Each row below holds a small network's activations on one record, seen along a few directions.
After each row come some of the record's fields: F, D, Y, W, G, U, H.
Not every record has every field; a missing one is written missing.
Other fields move the rows too, some of them a lot.
Strong random noise was added to every row along 20 fixed directions; ignore it. To show where, here is one row again and again, with new noise each time:
[  39  673  423  187 -201 -361  -62   74 -184 -118 -113  257 -202   93
 -110  249  -92   82  356  -97 -124  -57  113  282  280   -1 -233 -310
 -133  -10  -76  109  142   84 -112 -276  -23  150  247]
[ 286 -171 -235  218   -3  -31  -12  315 -152  161   99  365 -229  -45
 -203  112   -8  170  -88  191 -161 -179  -93 -204 -239 -399 -417 -256
  -80  -61  261 -223  423 -204 -229  -94 -266 -154   77]
[-198  160 -238 -169 -419 -380  243  326  225 -508  136  116  116 -171
 -398   47  130  114 -223  -11  258  193  313  467  510 -145  -21  146
  176  275  380 -234   -1  -43  -70  171  531  332  525]
[-320 -614  -14 -437 -332 -304  414   60  306  -87  -63  311 -159  -80
  -28 -499  231  208  -67 -150  585   21 -284   95  243  201  143  180
  -66   37   89    7 -126   38  -25   39  216  299   -6]
[-296  -12  226 -256  242 -259 -224 -100 -221 -284 -159 -305  172  300
  348  123   52 -451  -51 -582  131 -119  -84  691 -230   -5  184 -214
 -477 -122  182 -193  296  147   57   70  219 -292 -353]
[ 242  237 -157  298   14  228 -129 -110 -213   99  195 -205  -79 -157
 -247  181   50 -226   66  -30   22 -194  -43  -59  357 -261  256  266
 -177 -180 -296  106  143 -372  125 -111  -59 -108  -19]
[  27  504 -166 -321   60 -406 -137 -198 -176 -155   79 -112   79  414
  139  448 -565  -54 -160 -188 -203  249  215  312 -280  127 -224  145
  -61 -140  321 -194  168  -86 -260  -95  108  132  169]
[ -48 -382 -168   35  325  455 -216 -561  -39   12   -6 -690   87 -374
 -161 -150  194 -290 -138 -242  -22  215  456 -403  233 -263  439  165
 -226 -104 -178  -61  -37  -60  420  165   39 -146 -183]
[ -99  360   73 -100  218  -62  -81 -244 -325 -314  255 -162   90 -101
 -179  126    8 -235 -262   54 -233  210  315   13  217 -414 -321  253
 -395 -251 -328 -818 -101 -232 -134  254  175  286    7]
[-336 -589   48  307  372  225 -116 -105  157  -64  -24 -400   67 -424
 -184 -325  447  111  130 -336  487   23  -44 -554  193   46  411  -31
 -184  -40  133  486  304  124  593 -232 -239 -359 -457]
[-291 -156   23 -146  147 -198  144  402  174  112  -52  -84 -194 -271
  211  -38   -7   86   64 -273 -187   33 -280 -116  -91  146  -41  107
  -92  374  431 -202   -7  113  438  271  376  -30 -243]
[ 331   48  417  155  278   25  170   69 -334 -159  129 -155 -134 -212
  107 -381  134 -241   -1  355 -340 -179  -30  104  -29 -316 -343  -84
 -364   18 -478   65  339 -348   45  324  -87 -116   -5]
[  93 -221 -248  210 -191 -254   10 -216  -87  585 -334  156  -99  547
   80  305 -262   50   88 -549  310  170 -410   56 -401   34   74 -235
  314   -2  144  363  116   82  -37 -350 -300  -50 -250]
[ 133  205 -215   64  689  -28   20 -107   -2  -37  229 -315  395 -309
  498  -35 -404  176   91  250   -4  241 -177 -276 -351  213  -34  444
  -83 -318    2  212   57  -91  125 -149  -47  -16 -101]
[  60 -315  -55 -225   42  118  100  205  -53  294   35  -11  -14  181
  125 -376   97 -224 -204  -80   -7  -70 -404 -114 -284 -344 -117   23
  278 -495   14  -18   73   36 -366  216 -142  -33  117]
[ -10 -342  171  204  199   61  171 -230   77  156 -417 -222  260 -635
  160 -288  159   21  283  -40  317  310  -64  221  -19 -372  133   21
 -184   21 -472 -193 -488  426  338  -57  222   89  -31]
[ 218 -110 -102  392  -42  145   -3  -96 -153  366  -53  373 -247  108
  278  469  247  136  274  -64  145 -364 -312  -46  423  343  363 -491
   58  403 -560  235 -194 -114  310 -296  -51  363 -626]
[ -94  -38  749 -342 -131  -45  162  561   71  237 -119  114  -88 -277
  156 -687  197  -31  211  235   66 -274 -514  403 -275 -657 -275  335
 -229 -553  -87 -586 -450  407 -372  330  194   17  610]
[  48  212  -96  -51  175  -54 -323  200  -77  -27 -118 -443   80 -495
 -491  360 -365  -30   23 -202  -50  217  434  -72  111  527 -270 -189
  177   42   35  715   83  344  384 -735  254  231  -29]
[ 293  -15 -484  108   15   33  -16  290   66  340  170  -82  -32 -574
   22  274 -268  351  129  262  311 -124 -139   46  120   90  154  349
    5  -68  255  283  -54 -123  252 -312  292  166  164]
[  79 -312  -81 -163 -117  137 -103  141   83    6  225   33  129  -74
 -232  -80   20  -32 -216  246  176 -270   51   45 -110  151  168  328
 -167   86  -20 -141 -305 -221   25   64  224   80   73]
[-159 -487   61 -746 -339 -187 -225  -10  346  352 -153   95 -111  175
 -185 -531 -230 -139 -252 -326  451   39  -60  -69  -89  187  409  655
  -28 -426   70 -165 -621  173 -211  277  344  419  182]

[-538 -166  600  258   20  184  -72   -9  -58 -131  274 -346  170  -28
 -426 -124  352  321   22  177  240 -133  271 -244 -325  179 -244 -113
 -212   34  541   85  -94   69  242  -88 -107 -320  130] : (F f3; D d1; Y y5; W w3; G g2; U missing; H h1)
[ 584 -101 -496  264 -419  732  -94 -377 -148  547  146  -65 -339  116
 -199  516  158    0 -159  355 -428 -277  568 -121  286 -415  357 -256
  328  336  -95 -366 -422 -328  -42  310  103  185  402] : (F f3; D d1; Y y5; W w3; G g2; U missing; H h1)
[-270   27  282 -233 -128 -126  183  221   -9  350 -368 -235 -606  -42
   75  -28    7  -44  308 -579  -81  -48 -515   91   68  -37  -96  -32
   32   27  139  146  174  426  242 -264  -32 -155 -136] : (F f3; D d2; Y y4; W missing; G missing; U missing; H missing)
[ 204  434 -151 -180    3 -403  233 -111  -66 -416 -399  461   27 -209
  152 -126 -283 -327  316 -268 -345  131 -152  433   67 -191 -287 -243
 -296 -371 -245 -171  471  199 -547 -308   46 -186  169] : (F f2; D d1; Y y2; W w3; G g3; U missing; H missing)
[ 172 -418  -13   80   43   54  -27   39 -111  162  -47  393  202  -13
    9  164  -39  153   -5  298 -127 -166  -58  -13 -518  335 -443 -481
   34  189 -108   51   11   38 -129 -317 -184 -102 -289] : (F f5; D d2; Y y5; W w2; G g2; U u1; H h2)
[-330 -227  421  -16 -349  -44  170  -69  -13  162  -13  197 -146  394
    3  -27  329  194   78  -95  168 -179 -157  220  -70  -31 -106 -217
   -7  161  216 -147  -83   19  -61  110 -162  -65   12] : (F f5; D d1; Y y1; W missing; G missing; U u1; H missing)
[ -60  -89 -154 -241 -453 -176  601 -148  -62 -330  -45  404  353  -42
 -143 -319  -43  -84  -82  271  -99  293  180  303 -193  -18 -588 -355
  134 -102   86   -6   38  -52 -605  -93  111  -28  662] : (F f3; D d2; Y y1; W missing; G missing; U missing; H missing)
[ -15  -84  -27 -545   26  138 -131   99   97 -478  411  103 -418  256
   17 -161  154   85 -116  161  -94 -679   62 -122   77  169  238  157
 -496 -293  519  -73  662 -266 -368 -103 -257 -434  180] : (F f3; D d1; Y y5; W w1; G g2; U missing; H h1)
[-130    3  549  245 -168   29 -231 -100 -368  419    9   47  122   33
  -47 -172  -67   15    5  231  181 -138   94   57 -318  -40 -386 -170
 -381 -556   83  -13 -313 -155 -185  128  -11   83  156] : (F f2; D d1; Y y4; W missing; G missing; U missing; H missing)
[ 316 -557 -198 -389  -40  476 -304 -262   -5  239 -127   83 -312  -99
 -211 -138 -117 -272 -169   91 -451 -290  347 -309 -258  -59   90  -27
 -447 -210  -82 -404  -56  -72 -200  -43 -125 -218   -9] : (F f5; D d1; Y y3; W missing; G missing; U u1; H missing)
[ -79  -52  519   63   82  278 -158 -838 -319  550  374 -542 -137  119
  116  189 -244  428   25  427  -40   77  352 -457 -325  307  -84  584
 -453   73 -196 -199 -645 -420  402  169 -175  234 -141] : (F f1; D d1; Y y4; W missing; G missing; U missing; H missing)
[ 287  -50 -157 -177   40   97 -273  -74   29 -281  105  -17  124 -125
 -558  -41 -280  108 -307  403   42  144  723 -270   55  359 -261 -104
  112 -179 -145  476   43   21 -184 -496 -194  317  263] : (F f5; D d1; Y y3; W missing; G missing; U u1; H missing)
[ 118  -64   60 -411   94  427   59  248   21  138 -134 -100   62 -304
  187   56 -150  -80   74  294 -749  -97  225 -102 -366  414 -352 -377
  229  208  -47  -59 -467  409   30 -213  308   69  186] : (F f5; D d1; Y y5; W w3; G g2; U u1; H h2)
[ -24  -97  -22  -47  209  222  377  -96  211  -41  -17 -126 -251 -311
  253   76   78  213  344   62 -317  -91 -442 -138 -132  -36   87  488
 -375  538 -230 -461  -70   23  395 -246 -186 -396 -280] : (F f1; D d1; Y y3; W missing; G missing; U missing; H missing)
[ 276 -357 -110 -167 -156  156 -350  -39  390 -466  -90  510  508  210
 -561  -15   22  -13 -251  312 -135 -154  479  122 -325  215  -45 -109
  207  297 -265 -320 -156  125 -523 -267 -249 -123  145] : (F f5; D d1; Y y5; W w5; G g3; U u1; H h2)
[ -49  368   84 -240 -438  308   31  -24  203  266  136   64 -592  273
  156   38  123  -17  245 -103 -321 -355 -133 -232  602  -15  577  361
  203   -6   19  -47 -283 -176  -46  289  -10  100  282] : (F f5; D d2; Y y5; W w5; G g2; U u2; H h1)
[-363  225 -204  214 -342   16 -224  299 -132    0  159  119  461   60
 -440    2  119 -537 -242 -327   29   -8  126  -44  180 -214    8 -211
  228 -594  519  -10   78 -214 -339  351  296 -178  317] : (F f5; D d2; Y y5; W w6; G g1; U u2; H h2)
[ 146  571   28   85  -35 -409 -536  217   19 -195   18   75  511  256
  -19  389 -392  -44  -57   38  230   86  405  564 -114  356  196  -32
  211   45  163  274 -201  179  -99  -39  400  311  234] : (F f4; D d2; Y y1; W missing; G missing; U missing; H missing)
[ -72  420 -122  255  -56 -167 -146   81 -303 -181  263  231 -269 -193
 -227  446   12  124  278 -132   10 -250   38 -229  523  271 -122 -292
 -371 -166  242  389  695 -324  103 -510 -170 -165 -201] : (F f1; D d2; Y y3; W missing; G missing; U missing; H missing)
[ -76  -72 -211  304 -349 -226 -198    9 -256   11  148  181  197  124
 -406  599  -25   89  -70  -95  617 -205   52  458  -37  190   58 -151
 -295  137  270  105   51 -249  107 -393  186  -61 -145] : (F f1; D d2; Y y2; W w1; G g2; U missing; H missing)
[-113  191   25  -94  -41   46    7 -296  121 -349  -33 -247  359  -38
 -360  204 -345  206   81  120  -91  286  410  -23 -329  512 -231   71
   47  164  179  453  -19  159   62 -800 -229 -270  329] : (F f5; D d2; Y y5; W w6; G g1; U u1; H h1)
[-229 -157  243 -525 -170 -191 -239  183   87  176 -153  124  -63  -56
 -476 -331 -137   16 -160 -157  199  258  127 -238  -87   70 -380   80
  226 -577    3    8 -303  550 -359 -244   65  454  247] : (F f4; D d2; Y y1; W missing; G missing; U missing; H missing)
[ 100 -474   -7 -124  180  234  107  241  163  -46 -156  314  178 -105
   64 -530  197  -89 -116  220 -286  -18   -2 -381 -379   21 -214 -513
  294  -78 -115  -29  -85  303 -339  105 -112  -54   64] : (F f3; D d2; Y y5; W w3; G g2; U missing; H h2)
[-137 -158 -114 -350  144  134  347 -122 -136  231  381 -619  200  -74
  762   24   82  124  -62  234  248   77 -353  287  -45  -59  115  387
  240 -206  140  118 -177  -88  108  330  250  138   71] : (F f1; D d2; Y y5; W w2; G g4; U missing; H h1)
[-210 -219  186   51 -266   39  362 -121 -406  230  196  258 -123   79
 -200   -5  438   91 -214  220  232   72 -155   27  268 -369 -611 -251
  100 -176 -471 -490 -310 -128 -297  146   -9  587  -68] : (F f3; D d1; Y y1; W missing; G missing; U missing; H missing)
[ -77  -80  -44 -103 -323  389  519 -466 -314  494  117  187 -472  402
  430 -162  305 -304  154 -193 -284 -344 -652 -185  215 -334  116 -111
  -29 -516 -205 -194   98 -441 -409  265 -311 -208  -61] : (F f5; D d1; Y y5; W w3; G g2; U u2; H h2)
[ 431 -105  257   80  383  -52 -350  509  281 -255 -342  364 -122  273
  -87 -205   89 -208 -136    3 -429 -173    7 -141 -352 -111   50 -291
  139  597 -495 -355   11  381  -46  222 -201  -38 -363] : (F f3; D d1; Y y5; W w3; G g2; U missing; H h2)
[ 300  494  236  210  214 -159  158 -308 -106 -204  -33  -49 -462  248
  476   -4   22  113  239   76 -334   42  -50   31  311 -448  125   74
 -169  229 -333 -180  434 -195   27  270 -422  -79   -9] : (F f3; D d2; Y y4; W missing; G missing; U missing; H missing)
[ 114  416 -273   27 -208  157  168 -144 -196 -184  288 -190  682  324
   87  475 -152 -274  -15  234   65 -135 -190  813 -408  107   86  260
  169   -8  -50   98 -145 -206 -281 -373  121 -314  354] : (F f4; D d2; Y y1; W missing; G missing; U missing; H missing)
[ 440   17  -82   76  207   66   35   54  -12  -62 -122 -231  -70 -386
 -353  -40 -245 -133   25  100 -288  170  140 -219  -99  139 -228   66
   73  303 -473  406  144   42  261 -370  -64  -65 -114] : (F f1; D d1; Y y5; W w3; G g2; U missing; H h2)
[-259  -11  632  -26  131 -193 -331 -129 -155  -71  220 -199 -165  388
  -51  -77   74  211  -39  -15  464 -251   23   80 -109  107  106  346
 -535  -92   77  -75   -3 -171  194  142 -165  -12 -282] : (F f5; D d1; Y y5; W w3; G g2; U u1; H h1)
[-519 -170  630 -362  -37 -140 -194 -282   67  -82 -169 -395  262   92
  -44 -230   17   41   26 -259  382  277  243  195 -242  192   38  103
 -125 -132   55   13 -466  499  129  -21  153  125   84] : (F f1; D d2; Y y2; W w3; G g2; U missing; H missing)
[ 102 -391 -179   80 -416  -91  125 -307   51   62 -122  462  101   -1
   55    3   -1  163  -27  245  350  -15  309  337   92   79  148 -280
 -198  179    7 -127 -294 -199 -104  134  222  257  150] : (F f5; D d1; Y y1; W missing; G missing; U u2; H missing)
[ 481  501  349  129  -56  -86 -336 -401  125 -307 -247  218  -46  133
   -3  160 -276   35  486  150   79 -312  195  450  188  232  505  167
 -413  128 -676  252  -56   40  -71 -540 -283  -77   91] : (F f5; D d2; Y y5; W w3; G g2; U u2; H h1)
[ 430 -349 -491 -499  -71 -293  259 -106  366  -66 -366  143 -313 -206
   -7 -448 -210  -88 -201 -162  124  318  -68  154  264 -359  207  434
  137  -46 -347 -186  140  143 -251  191  140  325   97] : (F f2; D d1; Y y5; W w3; G g2; U missing; H h2)
[  56  126  135  173  -94   96  121  -42   39   42 -355 -218 -248 -200
 -431  -20   11   18  301 -235 -121  165    0 -121   -5 -325 -162 -120
  111   26  -74  298  262  389   76 -617 -367 -395  270] : (F f3; D d2; Y y5; W w1; G g2; U missing; H h2)

Which values does each new row have?
[ 323 -535 -402 -228   78 -364   55 -114  566 -499 -644  310   26  -35
   33 -214 -284 -133 -151 -204   81  253  199  334 -133  246  394   28
 -206  816 -327 -121   71  184  208 -110   72  -31 -362] : (F f5; D d1; Y y4; W missing; G missing; U u2; H missing)
[  44  213  -18  115 -218  -31  200  -98  -43  135 -152 -125   61  -80
   82   33 -230  -27  195  -52 -189  121  228  164  -71  300  -68 -365
  294  105  296  691   88   -6   73  -64  157 -110  332] : (F f5; D d2; Y y5; W w3; G g2; U u2; H h2)
[-148  320  577  -90  -20   86  -91 -280  -16 -335  119 -219  -38  225
  -24  168   33  198  152  229 -326 -145  439  229 -177  -13 -189   53
 -317  253  220 -276   75  -15    2  -17 -245 -306  324] : (F f5; D d1; Y y1; W missing; G missing; U u2; H missing)
[-105 -373 -480  -11  160  -19   51   36  174   53   54 -176  -42  -93
 -168  219   -8  278 -324  -80  243  319  -53 -303   10  -30   23  325
  255  405   77 -300 -117   57  330  -54    5  230 -352] : (F f3; D d2; Y y4; W missing; G missing; U missing; H missing)
[ 341  311  548 -140  359   95 -416  118   98 -106 -117 -294  263  116
  128  -43 -166  195   95  392  170   54  241  160 -129  245   40   64
  398 -137 -670  413 -493  654  -51 -399 -150  500  162] : (F f5; D d1; Y y5; W w3; G g2; U u1; H h2)
[ -23 -431  165 -358  191   52  -97 -469  -60  -90   33 -298  142  304
 -119 -220 -295 -377 -410  -35 -540  284  394 -363 -746  297 -197  255
 -344  485 -180 -322 -194 -252  185  408  -20 -215 -331] : (F f1; D d1; Y y1; W missing; G missing; U missing; H missing)
[  22  307  -37  124  -59  118  -14   49  195 -294  -53 -328  213   22
 -223  162   86  -82   30  -40  -65   60  187  367  -79 -482  251  289
   93  231  197 -355  -34  204   -7  -11   60 -411  477] : (F f3; D d1; Y y5; W w1; G g2; U missing; H h2)
[ 173  -67    6  -79 -393 -250 -310   53  203  -50 -149  272 -158 -218
 -567 -394 -157   28   10  -47  203   37  572 -112  196 -153  172   48
 -205 -332  365  108   67   35 -245  129  175   12  593] : (F f1; D d1; Y y5; W w3; G g2; U missing; H h1)
[ 126 -117   -7 -323   73  -71  245  246  150 -365  -48  141 -365  -82
   47   79  208   54 -122  136 -263  -87 -131  272  201  -42  -71  101
  -43  735 -470 -562  -74  146  159   11  123  269 -276] : (F f4; D d2; Y y3; W missing; G missing; U missing; H missing)
[-283   -5 -192  -74  192  136  304 -114   55 -137  223   30  342    2
  286  142  -68  100  120  133 -151   16 -373 -195 -422  370  -98  228
 -111  164  147 -191 -111  -98   52 -268  -70 -328 -174] : (F f3; D d2; Y y1; W missing; G missing; U missing; H missing)
[-186   73  825 -207  -66  175 -384  261  -75  280  244 -429  -54  205
 -225  103 -170  179   98  202 -187 -307  132 -167 -588  572 -276  188
  -69  219  279  398 -297  148  293 -197  -95 -166  119] : (F f1; D d1; Y y1; W missing; G missing; U missing; H missing)
[-294  218  108 -292    3  293 -398  207  112 -113  365  -68  -85  336
 -104  249  232  248  -54  -15   20 -391   49 -221  123  -83   80   28
  258 -548  565 -157  220  230 -417 -231 -372 -117  274] : (F f5; D d2; Y y5; W w3; G g2; U u2; H h2)
[ 169  452   19  345   33 -153 -314  561 -100  -11  256 -197 -335  270
 -297  614  -87  141  128 -149  241 -539 -422  287   72  136  157  294
  -74  255  274  493  632 -212  356 -472 -209 -348 -303] : (F f5; D d1; Y y5; W w3; G g2; U u1; H h1)
[  27 -119  105   88  160 -152 -221 -692 -166  271 -396 -339  220  133
  317   12 -361 -110  101 -298  260  380  319  193 -378  180  282 -222
 -191 -127  -33  302 -196  157  180   18  102   19 -151] : (F f3; D d2; Y y5; W w3; G g2; U missing; H h2)
[ 254 -653 -136  264  186  319  313   45 -310  562 -138  -99 -530 -415
  -47 -187  226 -126  -87   15 -242   31 -350 -473   66 -339 -377 -352
  -15  138 -478  145  233 -173  390   61 -242   24 -574] : (F f5; D d1; Y y3; W missing; G missing; U u1; H missing)
[-174  -78   60  150  290  153   83 -345 -390   41  181 -452  221 -489
  309  144   69   83  146  141   36  172  128    3  -37  -89 -235 -156
 -387 -148   67   73  132 -122  333  -74   76 -169 -137] : (F f1; D d2; Y y1; W missing; G missing; U missing; H missing)
[ 461  160  113  372  305  -38  -72  228    1    7  101  142  217 -110
  393 -345 -218   24  279  474   -2 -264 -272    8 -433  -72  130  150
 -255 -173   33  430  325 -250  -84  122 -226 -477  192] : (F f3; D d2; Y y1; W missing; G missing; U missing; H missing)
[-444  125  343  112   12    1  230 -229 -318  334  105 -595 -368  314
   59  205  288  204  -62 -394   62  389  -74 -364  424   25 -252 -301
  607   83  -16  510   78  100  373  140 -188  467 -318] : (F f2; D d2; Y y5; W w3; G g2; U missing; H h2)
